A small network was trained on invented records. Each row is its activation on one of them, seen along a few directions.
Records have a field called Lam. Each example row is followed by its value.
The word none means that the record has no Lam.
Other fields move the rows too, some of them a lot.
In the rows, zero is written as 500.
Random noise pushes rows far along 9 fixed directions. That doesn't count. These rows show it; they differ only by the noise:
[502 575 573 626 478 456 466 452 422 579 454 562 375 514 561 362 523 472 490 530 412 546 548 602 455 473 558 309]
[357 377 480 437 430 505 616 483 508 532 366 427 528 516 572 563 540 424 409 514 562 512 560 475 570 588 533 669]
[665 484 459 406 740 413 451 456 530 504 551 573 481 481 336 539 603 700 468 485 464 446 614 552 446 446 567 375]
[509 593 543 332 376 530 742 568 591 540 574 386 567 406 436 668 769 329 593 532 374 278 534 504 337 434 402 434]
[406 416 430 374 465 484 627 530 446 471 515 552 515 598 421 521 642 469 492 602 479 496 488 615 296 377 664 479]
[425 569 582 607 358 570 462 685 540 494 507 304 512 609 617 369 403 443 624 497 645 457 396 554 582 560 425 625]
[580 481 471 642 600 491 403 371 405 539 437 620 413 396 601 454 400 566 331 489 379 672 594 440 689 595 350 440]
[630 341 402 422 654 253 449 274 717 492 576 719 351 343 416 702 678 537 245 332 378 545 637 343 564 580 684 471]
[598 378 293 257 535 382 477 650 471 456 595 401 540 473 439 709 847 614 569 621 587 309 490 550 472 559 731 609]
[471 461 551 512 463 506 604 555 535 516 569 521 476 581 459 429 522 485 463 507 453 478 545 619 408 406 452 431]
[344 552 670 441 434 628 710 635 618 517 467 319 615 690 410 397 431 436 612 480 614 381 506 631 348 371 407 551]

[392 454 475 527 455 522 592 497 267 585 285 484 457 566 612 416 544 507 438 663 485 574 590 649 499 515 565 478]
s5
[535 674 427 582 444 508 422 505 461 401 526 596 404 529 529 449 487 436 568 538 396 656 308 488 399 429 582 430]
s4
[488 564 287 558 390 464 370 454 285 368 638 744 379 427 625 476 608 344 542 661 297 705 247 455 362 449 652 392]
s6
[438 425 546 558 190 425 511 578 586 569 479 373 436 497 598 601 616 331 459 461 568 422 488 504 578 606 650 581]
none
[572 518 417 597 396 374 306 526 469 541 438 395 366 358 745 572 635 456 497 511 547 492 466 400 773 782 617 614]
s5
[511 537 428 462 568 646 675 529 319 424 634 690 554 549 400 400 478 523 493 661 260 596 475 638 250 239 262 308]
s10
[392 488 489 658 351 373 353 467 534 470 531 584 316 532 686 375 503 341 492 464 522 615 363 475 528 584 741 526]
s13
[569 450 461 362 504 532 594 626 616 498 529 293 600 427 493 674 606 534 504 482 569 327 558 439 641 617 325 703]
s21
[535 531 469 423 573 405 383 533 587 481 475 401 480 524 470 536 599 564 598 470 651 411 461 490 511 573 742 579]
s8
[484 549 546 408 420 420 688 486 588 583 433 447 430 463 499 584 741 394 503 501 412 361 603 555 395 489 599 432]
s20
[466 487 491 587 544 504 459 461 602 447 432 527 450 555 550 447 321 525 400 399 542 661 475 424 633 563 455 640]
s19
[479 720 550 563 492 550 512 363 550 509 322 483 468 399 588 528 427 368 517 435 416 607 465 336 558 567 419 508]
s18
[459 626 513 459 613 536 464 421 684 362 551 567 539 535 398 477 366 443 578 376 523 587 347 356 393 423 515 556]
s13
[508 561 335 375 418 464 478 567 548 391 569 441 514 405 574 667 678 381 612 541 506 457 319 357 506 595 593 672]
s12
[600 458 515 433 788 397 474 346 615 491 502 670 446 552 266 488 494 690 379 396 471 550 636 541 392 383 639 355]
s5
[517 572 592 317 412 467 771 614 667 605 461 260 526 468 452 642 794 426 596 492 493 179 637 582 413 507 491 505]
s8
[559 436 546 500 638 500 508 505 460 596 376 407 506 510 494 466 484 675 421 509 564 451 696 582 638 575 414 510]
s2
[618 490 349 407 568 490 482 561 300 542 450 410 529 351 610 608 702 599 534 666 464 403 575 504 633 645 429 540]
s3
[410 461 446 359 408 498 710 539 531 477 510 500 511 531 469 580 662 387 493 559 437 454 489 543 347 428 555 540]
s7
[462 576 481 547 566 555 446 460 428 412 552 645 491 579 459 357 378 494 544 535 445 655 379 529 354 365 512 407]
s12
[277 367 534 420 392 617 850 620 403 524 421 472 569 740 452 391 509 468 436 648 493 500 586 771 283 303 446 516]
s18
[473 261 545 547 396 402 597 307 549 635 460 651 415 414 482 634 550 421 195 409 371 552 725 467 562 516 539 410]
none
[683 556 525 586 456 317 470 524 608 579 664 542 292 356 593 500 735 474 479 448 331 358 589 541 553 575 496 319]
s10
[461 542 387 416 563 534 531 514 526 347 574 606 518 581 426 479 467 499 553 529 472 597 345 483 343 382 550 554]
s6
[557 695 579 331 575 586 659 471 538 551 447 387 624 395 370 625 639 454 634 515 411 330 571 466 361 427 365 387]
s19
[432 622 582 503 631 512 487 344 492 576 172 427 487 509 525 457 413 523 508 460 585 565 582 452 556 580 601 532]
s21
[404 639 512 420 423 591 713 518 470 462 512 539 533 544 455 471 567 344 598 587 361 501 422 561 235 322 453 406]
s12
[605 699 614 630 593 494 391 520 583 521 497 462 417 515 511 351 399 566 590 413 502 490 494 524 544 508 431 398]
s17
[603 491 476 721 714 466 231 574 493 413 562 601 375 698 520 186 200 800 471 446 616 687 447 623 633 495 497 511]
s3
[611 675 351 395 616 643 444 548 509 316 611 494 637 413 427 614 433 517 636 525 449 563 287 314 489 469 289 608]
s7
[384 578 563 332 544 489 688 284 695 542 245 443 546 404 447 697 577 340 453 377 494 484 588 305 469 556 587 604]
s9
[488 580 429 455 629 549 443 483 430 458 322 441 541 535 516 493 428 594 556 545 591 579 458 463 552 551 553 618]
s20
[717 641 453 588 416 395 395 591 334 636 447 356 346 294 727 556 788 526 574 630 392 354 577 551 691 712 482 383]
s2
[573 590 563 604 434 516 519 537 498 570 485 423 434 413 614 477 527 456 487 500 413 466 556 504 618 581 310 453]
s2
[438 384 430 477 497 604 546 612 443 427 529 470 580 621 483 457 396 564 454 567 572 570 457 565 519 464 393 646]
s21
[501 562 555 459 472 438 635 473 626 550 484 478 427 447 526 527 630 418 501 451 414 401 576 500 464 517 490 462]
s6
[491 563 523 492 329 617 646 703 567 411 799 472 558 533 478 462 537 354 619 542 385 399 356 562 334 348 230 458]
s16
[384 389 491 546 279 478 657 541 505 555 499 460 430 434 723 518 604 307 392 533 422 478 549 490 614 626 388 608]
s13
[477 584 575 502 373 360 530 522 623 571 494 436 362 487 560 499 715 362 576 460 493 362 507 548 428 539 722 432]
s17
[487 616 513 421 647 562 427 529 503 451 401 395 597 601 393 460 433 607 653 511 665 485 432 517 434 461 606 554]
s9
[327 366 501 569 372 458 550 448 537 524 391 511 418 536 657 467 463 369 350 468 536 610 522 470 608 609 574 655]
s20
[485 705 664 693 417 586 441 551 639 465 583 464 464 563 534 322 295 391 598 389 491 554 370 485 486 446 331 443]
s18
[510 467 582 621 533 451 470 281 520 569 473 677 421 397 525 480 400 451 343 395 375 614 603 407 563 517 447 362]
none
[532 510 385 626 561 507 306 488 319 475 430 523 442 441 703 410 408 571 484 575 519 649 444 446 719 665 456 582]
s10
[499 524 320 332 688 540 494 438 522 330 480 593 586 521 384 595 457 574 520 509 516 627 378 374 424 447 561 645]
s3
[771 478 410 354 737 333 468 417 517 529 647 648 425 362 310 637 796 683 441 513 325 375 662 554 389 433 608 243]
s8
[480 503 490 562 351 548 640 667 561 410 721 574 439 630 487 385 477 423 494 523 373 541 390 635 352 332 355 457]
s7
[652 565 470 403 663 518 422 592 546 452 584 413 584 497 366 552 540 670 608 501 571 387 487 514 492 480 465 503]
s9
[434 621 568 526 487 492 505 361 478 604 241 417 465 399 623 529 528 391 508 482 499 521 566 400 596 639 549 513]
s19
[437 610 520 486 391 437 531 541 500 515 510 473 419 521 561 447 673 370 641 559 477 412 425 572 347 475 683 419]
s16
[400 325 583 625 507 317 481 399 802 474 598 679 299 624 506 353 398 457 293 273 530 606 541 505 514 502 661 534]
s16
[449 498 474 440 618 649 572 326 564 462 288 467 638 390 505 655 299 471 351 405 504 669 545 224 704 618 242 738]
s4
[463 529 436 520 420 547 557 618 471 412 578 536 470 608 515 423 485 469 536 566 455 569 376 585 401 405 482 520]
s17
[481 383 517 443 416 556 748 560 529 544 532 464 535 493 487 571 584 452 363 528 396 442 634 566 498 465 282 521]
s4

Which value of Lam does each new row have?
[527 733 492 445 582 463 350 444 553 408 519 550 488 540 365 491 545 474 708 483 529 523 309 463 264 384 793 381]
s18
[488 518 608 657 513 425 399 450 503 613 393 446 375 468 672 357 463 506 475 449 545 488 601 518 677 658 506 471]
s16
[606 579 509 553 530 381 428 511 583 519 528 511 356 493 518 463 589 542 516 455 469 466 514 545 508 529 618 418]
s8
[488 476 533 558 498 599 465 638 444 518 440 321 566 568 571 420 374 595 524 537 644 483 516 556 670 589 334 641]
s2
[435 373 451 428 533 472 605 597 590 429 553 519 489 678 435 439 492 580 452 495 571 507 499 620 426 423 567 612]
s12
[451 387 324 411 336 414 625 552 493 406 641 642 406 538 494 593 730 372 424 597 365 550 396 562 312 405 687 508]
s21
[422 453 532 630 571 553 373 601 548 421 443 446 492 757 508 273 198 647 486 444 733 653 417 585 594 501 532 677]
s4
[412 547 716 637 454 440 545 450 764 524 584 560 376 599 488 305 393 372 475 303 485 500 515 542 411 422 509 401]
s10
[474 453 482 458 558 615 547 676 277 525 452 379 601 647 487 367 484 667 578 691 595 440 550 734 460 435 423 505]
s20
[563 725 471 429 826 560 388 238 419 445 338 656 551 425 345 505 391 586 562 488 418 672 468 360 381 410 558 352]
s17
[511 571 371 413 496 542 466 610 458 407 463 389 556 520 522 576 552 522 615 581 581 503 360 462 516 545 553 661]
s5
[681 582 392 482 646 502 429 521 412 464 548 546 481 425 478 526 554 640 519 569 399 516 504 506 525 496 412 424]
s20
[704 715 532 406 679 516 525 571 552 480 647 487 532 469 326 487 613 616 680 514 398 329 514 579 319 353 391 288]
s3
[544 593 494 516 522 440 356 592 496 470 533 452 439 603 466 406 555 566 646 532 603 457 400 607 412 468 729 450]
s21
[455 665 519 450 546 518 486 510 539 448 433 465 513 599 424 453 494 485 651 503 562 511 391 522 341 415 661 485]
s19
[325 556 655 414 483 542 721 502 594 531 453 461 537 650 396 386 522 399 589 491 522 403 535 632 231 328 557 423]
s16
[479 583 406 544 592 530 401 378 453 435 302 541 477 477 582 512 362 526 457 488 514 722 428 356 623 594 532 626]
s18
[571 795 520 477 645 565 445 429 453 520 313 400 532 392 543 503 486 532 678 519 486 475 477 396 543 573 430 470]
s16
